Each row below holds a small network's activations on one input, seen along a few directions.
In each table, some parts of the input vary, and every possible input appears once, in random order.
Descriptions start from the smaller parts, as in this example, which fits no table here: ring(8) and (point or line(9) or (values(3) and line(6))).
Shared parts are said once, and a part with two or three values counts as separate values.

Other details of the inputs vary at random and push rows far along two fixed directions, the same in every table; ignore that.

A family of inputs:
x1: -.31,-.20,.15,-.18,-.13,.14,-.05,.01,-.02,-.46,-.20,.04
x2: -.07,.37,-.42,.05,.27,-.18,-.18,.24,-.12,.32,.44,.20
x3: -.31,-.17,.15,-.18,-.14,.12,.03,.07,-.01,-.39,-.17,.09
x4: .69,.72,.85,-.18,-.22,.03,.23,-.53,.23,.44,.24,-.48
x5: -.26,-.16,.08,-.20,-.14,.16,-.20,-.02,-.10,-.46,-.22,-.04
x6: .82,.47,.93,.16,-.21,-.12,.44,-.48,.24,.56,-.09,-.44
x7: .11,.09,-.53,.22,.31,-.19,-.06,.19,-.01,.43,.31,.16
x8: -.08,-.38,-.04,-.01,-.08,.11,-.03,-.09,.01,-.28,-.31,-.06
x9: .90,.47,.71,-.03,-.22,.05,.26,-.58,.16,.56,.13,-.60
x10: -.30,-.18,.13,-.17,-.13,.12,.00,.05,-.02,-.42,-.16,.09
x11: .15,.13,-.53,.22,.28,-.18,-.09,.17,-.06,.46,.32,.11
x12: -.06,-.39,-.05,.00,-.10,.12,-.10,-.08,-.05,-.29,-.29,-.11
x13: -.29,-.14,.07,-.17,-.11,.11,-.12,-.03,-.02,-.42,-.20,.03
x14: .16,.13,-.51,.21,.27,-.18,-.11,.16,-.09,.45,.32,.06
x15: .14,-.27,.40,-.05,-.25,.20,.24,-.20,.09,-.14,-.28,-.18
x16: .06,.08,-.54,.26,.31,-.20,.00,.19,.03,.41,.30,.20
x17: -.27,-.14,.06,-.17,-.13,.12,-.18,-.03,-.07,-.43,-.18,-.03
x18: -.24,-.12,.06,-.19,-.12,.14,-.22,-.01,-.13,-.42,-.18,-.07
x19: -.31,-.17,.18,-.16,-.16,.15,.05,.08,-.02,-.37,-.15,.11
x20: -.10,-.42,.01,-.01,-.11,.14,.08,-.02,.01,-.28,-.29,-.01
x21: -.14,.33,-.43,.10,.29,-.21,-.09,.26,.00,.28,.43,.29
x22: .02,.03,-.49,.22,.28,-.19,.10,.28,.02,.44,.30,.26
x23: -.19,.35,-.25,.25,.31,-.39,-.03,.41,-.06,.30,.24,.41
x24: -.10,-.42,.01,-.01,-.08,.13,.03,-.04,.01,-.28,-.29,-.04
Each input here is: values(2) and (point or line(11)).
The inputs of x4 and x7 match in every part but the values(2) part. If x23 is changed in the same way as x4 into x7, which row does it become? -> x6
Change only the values(2) part in x24. List by row number the other rows that result. -> x1

A family of inputs:
x25: -.29,-.58,-.21,-.10,-.06,.21,-.22,.20,-.31,-.46,-.30,.01
x26: .00,.02,-.49,.23,.31,-.21,.06,.48,-.18,.45,.33,.33
x27: .50,.16,.54,-.07,-.18,.09,.04,-.44,.09,.08,-.19,-.43
x28: -.40,-.59,-.32,-.10,-.10,.27,-.22,.05,-.10,-.55,-.34,.05
x29: -.05,.04,-.51,.22,.42,-.27,.07,.31,.04,.39,.34,.31
x30: .49,.37,.11,.13,.11,-.12,.32,-.11,.21,.61,.39,-.04
x31: -.27,.03,-.01,-.08,.05,-.03,-.18,.14,-.06,-.28,-.12,.16
x32: -.11,-.06,.63,-.23,-.46,.20,.00,-.30,.01,-.49,-.35,-.24
x33: .32,.69,.21,-.04,.04,-.08,.16,-.14,.17,.59,.52,-.06
x34: -.16,-.24,-.15,.06,.00,.08,.09,.08,.05,-.05,-.10,.14
x35: -.40,-.06,-.14,-.13,-.10,.04,-.09,.13,-.07,-.31,-.06,.16
x36: .13,.19,-.39,.10,.09,-.10,-.04,.02,-.02,.38,.27,.01
x37: .12,.26,.68,-.15,-.29,.10,.06,-.31,.05,-.18,-.18,-.30
x38: .28,.02,.62,.05,-.27,.07,.23,-.33,.10,-.04,-.32,-.30
x39: .17,.42,.25,-.13,.09,-.09,.10,-.11,.12,.22,.30,-.07
x40: .27,-.17,.41,-.20,-.28,.28,.06,-.41,.11,-.24,-.20,-.38
x41: -.43,-.04,-.44,-.03,.21,-.05,-.19,.53,-.30,-.08,.21,.39
x42: -.53,-.75,-.13,.01,-.05,.11,-.15,.19,-.12,-.78,-.69,.22
x43: -.20,-.29,-.26,.06,-.09,.04,-.19,.01,-.12,-.24,-.15,.00
x44: .32,.03,.49,-.04,-.27,.15,.03,-.42,.03,-.09,-.27,-.44
x45: .50,.11,.53,-.12,-.16,.09,.06,-.42,.16,.06,-.12,-.46
x46: -.14,.03,-.55,.34,.23,-.28,.00,.32,-.05,.36,.26,.35
x47: -.10,.09,-.60,.26,.24,-.25,.08,.32,.00,.44,.29,.34
x48: .02,.40,-.18,-.01,.20,-.12,.03,.12,.06,.29,.49,.18
x49: -.41,-.20,-.05,-.16,.03,.03,-.21,.18,-.04,-.52,-.20,.16
x50: .51,.41,.20,.17,.16,-.23,.23,-.08,.22,.63,.29,-.09
x51: -.11,-.29,-.23,-.05,.12,.05,-.14,.00,-.03,-.19,-.06,-.02
What is each input in this table made of? -> values(3) and (point or ring(8))
The inputs of x48 and x30 match in every part but the values(3) part. If x39 is changed in the same way as x48 into x30, which row does it become? -> x29
Start at x40 and move only the ring(8) part, one step at a time. The first step leads to x51. Which rows follow, in order? -> x45, x27, x44, x43, x36, x28
Change only the values(3) part in x37. List by row number the other rows that result. -> x38, x44

A family of inputs:
x52: -.19,-.65,.12,-.17,-.28,.32,-.12,-.21,-.07,-.69,-.58,-.23
x53: -.71,-.30,-.63,-.08,.17,.04,-.45,.38,-.26,-.51,-.06,.38
x54: -.10,.44,-.43,.05,.29,-.19,-.15,.24,-.05,.37,.49,.21
x55: -.27,-.22,.43,-.16,-.26,.16,.05,-.05,.03,-.51,-.35,-.04
x56: -.28,.22,-.47,.19,.38,-.32,-.01,.50,-.10,.29,.37,.49
x57: .52,.06,.56,-.02,-.25,.10,.27,-.46,.16,.20,-.09,-.40
x58: .63,.20,.46,-.01,-.12,.05,.24,-.39,.19,.39,.09,-.37
x59: -.03,-.20,-.19,.19,.07,-.04,.06,.13,.02,.09,-.06,.09
x60: -.21,.00,-.03,-.13,.00,.03,-.08,.11,-.01,-.17,.05,.14
x61: -.40,-.74,-.25,-.09,-.08,.25,-.31,.01,-.18,-.70,-.50,-.04
x62: -.50,-.50,.31,-.23,-.30,.30,-.05,-.01,-.08,-.90,-.55,.04
x63: -.13,.39,-.54,.05,.34,-.23,-.12,.35,-.05,.37,.51,.34
x64: .37,.49,.59,-.15,-.19,.00,.25,-.32,.16,.28,.20,-.24
x65: .03,.02,-.55,.28,.29,-.18,.05,.26,-.03,.39,.27,.24
x66: -.25,-.66,.08,.01,-.18,.16,.05,.05,-.08,-.52,-.59,.01
x67: .02,.09,-.55,.39,.36,-.34,.07,.31,.03,.51,.24,.34
x68: -.18,.29,-.32,.19,.30,-.33,.03,.36,.01,.26,.29,.40
x69: .62,.25,.42,-.02,-.11,.07,.21,-.41,.17,.38,.08,-.41
x70: .59,.28,.27,-.01,-.12,.03,.01,-.38,.05,.33,.11,-.44
x71: .46,.53,.72,-.26,-.30,.12,.02,-.47,.09,.11,.08,-.52
The inputs of x62 and x65 match in every part but one. If x60 is changed in the same way as x62 into x65, which row does it become? -> x58
What is each input in this table made of? -> values(2) and line(10)
Change only the values(2) part in x61. List by row number the other rows that result. -> x53

A family of inputs:
x72: .16,-.15,.34,-.10,-.14,.16,.05,-.32,.17,-.20,-.24,-.23
x73: -.49,-.47,.01,-.10,-.18,.18,-.04,.21,-.16,-.56,-.34,.18
x74: .22,.17,-.18,.24,.17,-.17,.03,.14,-.06,.41,.14,.07
x75: .70,.36,.54,-.10,-.13,.10,.22,-.52,.24,.42,.12,-.48
x76: .02,.01,-.37,.14,.24,-.11,-.09,.08,.08,.20,.15,.11
x77: .34,.18,-.09,.01,.03,.01,.04,-.14,.03,.35,.25,-.19
x78: -.03,.31,-.08,.11,.16,-.21,.12,.10,.15,.29,.29,.20
x79: .05,.13,.04,.07,.10,-.17,.12,.06,.08,.17,.04,.11
x80: -.28,-.03,-.34,.02,.09,-.01,-.02,.31,-.11,.04,.22,.27
x81: .65,.27,.64,-.04,-.17,.05,.28,-.35,.09,.42,.07,-.41
x82: .45,.27,.05,.05,.01,-.03,.09,-.11,.00,.48,.27,-.22
x83: -.31,-.22,-.53,.21,.17,-.16,-.24,.19,-.07,-.11,-.10,.22
x84: .15,-.06,.54,-.09,-.22,.09,.19,-.15,.03,-.12,-.27,-.13
x85: -.29,-.49,-.07,.00,.01,.06,-.10,.01,.02,-.48,-.36,.07
x86: .02,.02,-.07,-.07,.03,.00,.05,.10,-.04,.13,.17,.06
x87: .01,.20,-.23,-.01,.13,-.04,.07,.09,.01,.29,.41,.12
x88: -.11,-.44,.24,-.02,-.14,.11,-.01,-.09,.00,-.44,-.54,-.12
x89: -.16,.01,.23,-.03,-.09,-.03,.15,.02,.07,-.14,-.15,.07
x90: -.19,.07,-.32,-.01,.10,.00,.01,.18,-.02,.11,.30,.21
x91: -.50,.17,-.39,-.10,.19,-.10,-.45,.26,-.13,-.32,.11,.28
x92: .12,.30,.06,-.10,-.01,.01,.17,-.05,.08,.30,.35,-.02
x93: -.12,-.10,-.51,.15,.20,-.09,-.17,.14,.03,.02,.06,.17
x94: .42,.04,.39,.02,-.21,.06,.09,-.27,-.04,.14,-.11,-.35
x95: .07,.06,-.20,.11,.04,-.06,-.11,-.09,.06,.12,.02,-.04
x96: -.01,.03,-.35,.03,.17,-.02,.01,.13,-.03,.18,.31,.10
x97: .18,.12,.20,-.16,-.08,.08,.11,-.21,.15,.06,.07,-.13
x98: -.28,.18,.22,-.18,-.06,-.04,-.29,-.04,-.05,-.42,-.12,-.01
x99: -.25,-.55,-.16,-.01,-.12,.14,-.14,.15,-.20,-.45,-.40,.02
x100: .11,.13,-.22,.08,.14,-.06,.06,.16,-.05,.32,.33,.07
x101: .29,.12,.07,.16,.10,-.09,.10,.03,-.02,.35,.04,-.04
x102: .01,-.03,.56,-.07,-.28,.14,.20,-.11,.02,-.19,-.28,-.07
x103: .20,.34,.22,.00,-.04,-.08,.23,.04,.04,.39,.28,.01
x104: .20,.72,.18,-.20,.05,-.07,-.16,-.15,.01,.25,.41,-.13
x105: .02,.29,.49,-.39,-.25,.19,-.17,-.28,-.08,-.30,-.01,-.31
x106: -.21,-.37,-.20,-.07,-.12,.17,-.19,-.09,-.06,-.39,-.31,-.07
x107: -.30,.01,-.41,-.04,.15,-.02,-.02,.22,.03,-.01,.21,.28
x108: -.42,-.15,-.45,.05,.17,-.05,-.11,.25,.04,-.18,.07,.35
x109: .00,-.03,-.04,.14,.09,-.07,.08,.17,-.06,.08,-.02,.13
x110: -.38,.20,-.32,-.15,.14,-.05,-.38,.33,-.29,-.15,.24,.19
x111: -.11,-.16,-.35,.18,.24,-.11,-.03,.31,-.13,.10,.01,.26
x112: -.43,-.47,-.11,-.13,-.07,.14,-.12,.05,.04,-.61,-.35,.15
x113: .26,.14,-.07,-.02,.12,.00,.05,-.13,.11,.28,.21,-.08
x114: .31,.21,.04,.21,.07,-.19,.07,-.11,.04,.35,.04,-.12
x115: -.14,-.44,-.04,-.11,-.07,.20,-.06,.05,-.12,-.32,-.21,-.04
x116: .13,-.27,.25,-.08,-.27,.21,-.03,-.22,-.10,-.23,-.27,-.31
x117: .22,.03,-.11,.00,.08,.04,.02,-.07,.01,.26,.19,-.13
x118: .07,.02,.33,-.19,-.19,.19,.13,-.26,.14,-.14,-.06,-.15
x119: -.08,.20,.59,-.23,-.23,.10,-.15,-.11,-.14,-.40,-.27,-.16
x120: -.25,-.25,.22,-.22,-.25,.28,.03,-.14,.08,-.49,-.27,-.04
x121: -.26,-.30,.28,-.25,-.29,.26,.06,-.02,-.06,-.46,-.26,-.05
x122: .14,.08,-.30,.03,.21,-.03,.01,.05,-.01,.33,.34,.03
x123: -.33,-.53,-.12,.06,-.13,.10,-.16,.12,-.22,-.49,-.54,.06
x124: .17,.41,.15,.03,.01,-.07,.15,-.12,.22,.32,.28,.02
x125: .17,-.01,.13,.07,-.03,-.04,.01,-.18,.12,-.02,-.14,-.14
x126: -.09,.08,-.25,.01,.11,-.05,.03,.22,-.07,.20,.30,.18
x127: -.15,-.14,-.37,.18,.27,-.18,-.04,.25,-.04,.07,.00,.23
x128: .15,.13,-.30,.12,.09,-.09,-.07,.08,-.12,.38,.23,-.03
x129: -.09,.17,-.18,.13,.19,-.20,.05,.12,.11,.19,.24,.23
x130: -.41,-.46,-.01,-.10,-.14,.15,-.03,.19,-.16,-.50,-.29,.16
x131: -.27,-.27,-.62,.06,.11,.01,-.24,.19,-.19,-.08,.03,.13
x132: .17,.56,.66,-.18,-.15,-.07,-.05,-.24,.01,-.03,-.03,-.26
x133: -.06,.20,.06,.08,.05,-.12,.10,.02,.15,.11,.13,.14
x134: -.09,-.40,.20,-.01,-.19,.11,-.02,-.11,-.02,-.46,-.55,-.14
x135: .14,.04,-.06,.15,.15,-.13,.00,-.04,.12,.18,.04,-.01
x136: -.19,-.12,.18,-.01,-.08,.00,.10,.02,.03,-.24,-.22,.08
x137: -.27,-.24,.36,-.09,-.23,.11,.10,-.04,.04,-.47,-.42,.03
x138: .00,.10,-.30,-.04,.15,-.06,.02,.11,.00,.24,.34,.13
x139: .20,-.11,.12,-.05,-.07,.12,.03,-.09,-.03,.07,-.04,-.20
x140: .03,.36,.39,-.20,-.13,.01,-.16,-.03,-.16,-.08,.06,-.14
x141: .18,-.12,.36,.03,-.20,.05,.00,-.36,.10,-.20,-.33,-.28
x142: .09,-.15,-.01,-.08,-.09,.14,-.05,-.18,.05,-.15,-.14,-.16
x143: .34,-.03,.49,.06,-.23,.08,.10,-.28,-.02,-.01,-.31,-.30
x144: -.15,.03,-.27,.11,.22,-.21,-.01,.17,.09,.09,.14,.26
x145: -.14,-.25,-.44,.14,.19,-.07,-.11,.33,-.18,.06,.03,.19
x146: .19,-.06,.36,-.16,-.20,.21,.13,-.32,.14,-.16,-.14,-.26
x147: -.35,-.20,.04,-.12,-.11,.12,.00,.01,.10,-.41,-.19,.12
x148: -.04,.07,-.33,.12,.21,-.11,-.02,.11,.10,.14,.21,.17
x149: -.04,-.04,-.18,.18,.05,-.15,-.07,.05,-.06,.06,-.15,.02
x150: -.06,-.36,.30,-.10,-.23,.19,.07,-.04,-.08,-.38,-.34,-.12
x151: -.19,.02,-.23,.15,.16,-.13,.05,.32,-.09,.12,.11,.34
x152: -.09,-.12,-.56,.11,.18,-.05,-.19,.09,-.06,.04,.10,.12
x153: .69,.40,.55,.02,-.17,.01,.16,-.57,.26,.39,.06,-.47
x154: .20,.17,-.23,.18,.09,-.15,-.03,.11,-.13,.43,.19,-.01
x155: .16,-.06,.50,-.02,-.18,.05,.19,-.22,.11,-.15,-.29,-.20
x156: .24,.42,.29,.07,.00,-.12,.27,.03,.08,.44,.22,.04
x157: -.03,.04,-.23,.06,.14,-.13,.04,.26,-.08,.22,.21,.21
x158: -.21,-.09,-.37,.18,.24,-.17,-.05,.21,.04,-.02,.09,.26
x159: .22,.15,-.33,.11,.14,-.07,-.06,-.03,-.05,.38,.32,-.05
What is each input in this table made of? -> ring(8) and (point or line(10))
The inputs of x80 and x137 match in every part but the ring(8) part. If x126 is changed in the same way as x80 into x137, which row does it become? -> x136
The inputs of x82 and x125 match in every part but the ring(8) part. If x100 is changed in the same way as x82 into x125, which row does it become? -> x158
The inputs of x130 and x87 match in every part but the ring(8) part. If x94 is changed in the same way as x130 into x87, which row does it become? -> x159
Start at x95 and move only the line(10) part, one step at a time. The first step leads to x153. Which rows follow, in order? -> x93, x76, x72, x148, x112, x108, x124, x147
Change only the ring(8) part in x78. List by row number the other rows that result. -> x89, x92, x103, x107, x121, x147, x156
List by row number the other rows that have the ring(8) part in common with x118. -> x75, x97, x104, x106, x107, x113, x120, x142, x146, x152
List by row number the other rows that have the ring(8) part in common with x119. -> x74, x84, x101, x102, x109, x111, x123, x143, x151, x156
